These are the activations of a small neural network, seen along a few directions. Each row is one input.
Each table varies a few parts of the input and shows all the possible inputs, shuffled.
A made-up example of a description, with smaller parts first: one of 8 places around a ring, together with either a single point or one of 11 places along a line or (one of 2 separate values, together with one of 6 places along a line).
Shared parts are said once, and a part with two or three values counts as separate values.
(in the rows, 128 means zero)

Other details of the inputs shift rows strongly along three fixed directions, in all tables alike. That doesn't count.

Rows:
R1: [128 121 187 133  78 161 116 139 135  94 121 157 143]
R2: [139 117 110 142 128  94 121 110 108  97 132 133 142]
R3: [158 104 132 171  81 116 103 124  81 114  91 147 160]
R4: [109 159 178 121 115 199 130 120 146 103 162 142 107]
R5: [147 123 100 151 129  77 128  91  91 114 133 147 150]
R6: [111 141 167 119 115 197 115 185 111 162 102 114  94]
R7: [125 134 151 138  96 181 121 131 136 118 146 132 126]
R8: [160  74 120 169  80  99 104 120  92  94 105 139 167]
R9: [110 136 162 115 116 198 110 196 125 142 105 104  96]
R10: [101 174 146 110 147 201 135 149 156 150 147 108  87]
R11: [148 120 133 154  95  73 128  78 119  91 119 160 166]
R12: [164  86 105 177  65 113 105 165 120 144  52 110 177]
R13: [135  93 202 147  55 156 105 119  92  71 129 171 139]
R14: [140 127  47 127 166 106 135 175 156 192  95  75 140]
R15: [110 154 125 100 186 123 132 115 138 112 156 118  98]
R16: [132 134 116 127 148  83 136  89 150 111 134 129 144]
R17: [141 123  47 126 162 110 138 177 155 189 102  81 143]
R18: [ 89 163 145  77 206 119 159  71 131 123 202 150  76]
R19: [132 113 128 147  92 203 115 185 136 164 112 102 126]
R20: [ 97 161 150  96 155 176 133 164 130 149 131 109  77]
R21: [132 117 136 131 110  87 133  84 136  92 147 156 153]
R22: [127 115 120 118 115 182 122 210 156 178  99  96 129]
R23: [103 142 187 104 121 179 126 133 112 118 155 154  97]
R24: [102 171 143 117 150 184 136 128 157 145 144 106  88]
R25: [157  83  79 162  90 133 103 198 102 162  73  89 151]
R26: [125 142  64 105 205  65 166  91 146 178 156 120 118]
R27: [140 125 114 134 130  39 147  38 127  83 163 168 158]
R28: [161 100 123 170  66  94 119 119 111 107  97 152 183]
R29: [127 119 110 121 131 187 113 220 129 167  99  85 113]
R30: [117 117 177 124  80 188 110 174 107 123 119 133 113]
R31: [138 124  89 132 163  89 124 111 122 118 122 106 129]
R32: [ 90 158 175  74 179 162 139 107 146  91 193 143  79]
R33: [139 110  93 124 150  90 138 113 149 134 138 122 150]
R34: [106 137 178  92 174 110 139  44 133  48 207 170 104]
R35: [129 131 193 137  79 161 116 130 122 112 115 167 141]
R36: [141 129 126 145 122  87 132  90 122 129 114 145 148]
R37: [149 110  75 154 115  97 122 152  98 145 101 108 147]
R38: [104 139 137  90 169 118 151 103 160 128 168 133 107]
R39: [164  84 148 182  59  99  93 104  85  67  84 149 172]
R40: [108 143 149 101 128 195 135 194 146 191 120 115 101]
R41: [108 157 221 106 115 150 138  73 132  73 174 197 120]
R42: [137 138  49 132 172  49 152 104 140 169 113  99 136]
R43: [139 124 118 140 120  86 129  99 136 110 118 138 154]
R44: [114 158  66 108 205  79 150 110 128 162 136  91  92]
R45: [128 130  39 112 194  68 161 130 151 197 132  89 120]
Each input here is: one of 5 places along a line, together with either a single point or (one of 2 separate values, together with one of 4 places along a line).
- Changing only the place on the line of 5 turns R29 into R34. The same change can be made to R17. Which row results? => R33
- Change only the choice among 2 separate values in R11. List by row number the other rows that result. => R20
- Start at R31 and move only the place on the line of 4, one step at a time. The first step leads to R39. Which rows follow, in order? => R44, R6
- Start at R33 and move only the place on the line of 4, one step at a time. The first step leads to R38. Which rows follow, in order? => R45, R26
